A small network was trained on made-up records. Each row is its average activation on records with the value named, seen along a few directions.
Values that are neighbours, or in one group, have similar rows; names and order tell nothing.
In the rows, zero is written as 500.
Strong random noise was added to every row along 2 fixed directions; ignore it. To show where, here is one row again and again, with new noise each time:
[351, 448, 367, 574, 543, 604, 448, 553, 504, 525, 592, 537]
[623, 327, 427, 419, 442, 510, 399, 645, 392, 423, 696, 730]
[511, 357, 400, 497, 483, 540, 410, 609, 426, 471, 664, 659]
[739, 597, 490, 109, 396, 609, 520, 654, 539, 288, 560, 675]


FOMO, 30 values:
kazum: [613, 733, 353, 634, 452, 643, 733, 425, 556, 689, 451, 490]
gepof: [644, 225, 757, 585, 208, 327, 338, 518, 314, 504, 714, 803]
notir: [63, 717, 317, 656, 623, 449, 456, 367, 758, 747, 361, 189]
zit: [534, 282, 438, 309, 258, 287, 231, 460, 476, 587, 404, 536]
ked: [482, 388, 653, 312, 582, 493, 667, 357, 470, 514, 252, 423]
bov: [552, 586, 369, 594, 754, 365, 420, 549, 289, 410, 622, 364]
zisen: [655, 571, 693, 342, 291, 757, 587, 621, 397, 240, 319, 432]
tozov: [629, 869, 608, 416, 569, 647, 446, 477, 522, 606, 483, 693]
mepef: [631, 400, 640, 472, 571, 597, 355, 487, 364, 643, 564, 733]
puv: [514, 700, 411, 452, 519, 603, 648, 432, 809, 468, 673, 558]
fono: [385, 325, 404, 677, 892, 302, 388, 373, 581, 599, 685, 644]
bega: [585, 589, 550, 676, 420, 415, 418, 594, 679, 424, 721, 553]
gudul: [541, 451, 751, 359, 379, 625, 512, 439, 544, 508, 355, 595]
buka: [489, 623, 567, 752, 376, 532, 360, 621, 518, 866, 567, 493]
miz: [297, 740, 526, 137, 772, 565, 519, 445, 631, 449, 376, 403]
sabu: [473, 614, 327, 665, 271, 714, 561, 408, 645, 561, 87, 279]
pil: [466, 352, 413, 770, 570, 653, 540, 413, 365, 607, 415, 529]
seg: [735, 388, 358, 462, 629, 435, 474, 463, 369, 747, 511, 603]
mipaz: [666, 529, 529, 846, 392, 531, 455, 586, 516, 578, 467, 491]
temi: [478, 289, 416, 579, 406, 367, 497, 496, 489, 321, 509, 287]
rudaz: [463, 611, 664, 418, 169, 429, 621, 630, 611, 183, 641, 519]
nov: [568, 294, 333, 429, 589, 297, 599, 375, 277, 385, 651, 564]
buzo: [784, 473, 492, 497, 498, 390, 380, 549, 430, 660, 407, 538]
reb: [367, 441, 748, 149, 551, 461, 404, 456, 387, 438, 506, 282]
gaseg: [503, 598, 419, 527, 469, 373, 635, 697, 560, 431, 576, 282]
feror: [468, 619, 420, 355, 517, 618, 544, 534, 614, 309, 471, 584]
pavo: [660, 563, 686, 361, 580, 404, 601, 560, 622, 364, 262, 439]
nikuv: [484, 497, 550, 251, 212, 629, 573, 426, 656, 290, 457, 478]
los: [401, 523, 606, 484, 786, 408, 759, 440, 364, 548, 506, 538]
zuk: [362, 716, 559, 256, 559, 499, 702, 514, 488, 131, 328, 263]
A value of FOMO combines one of 5 hidden first parts with one of 6 second parts; all combinations occur once.
Q: Changing only the second part turns puv into bov. nikuv has the same second part as puv; what does that change turn nikuv into?
A: zuk
Q: Changing only the second part turns fono into seg. reb has the same second part as fono; what does that change turn reb into?
A: ked
Q: Changing only the second part turns mepef into pil. tozov has the same second part as mepef; what does that change turn tozov into?
A: kazum
Q: Changing only the second part turns notir into bega. miz has the same second part as notir; what does that change turn miz into?
A: feror
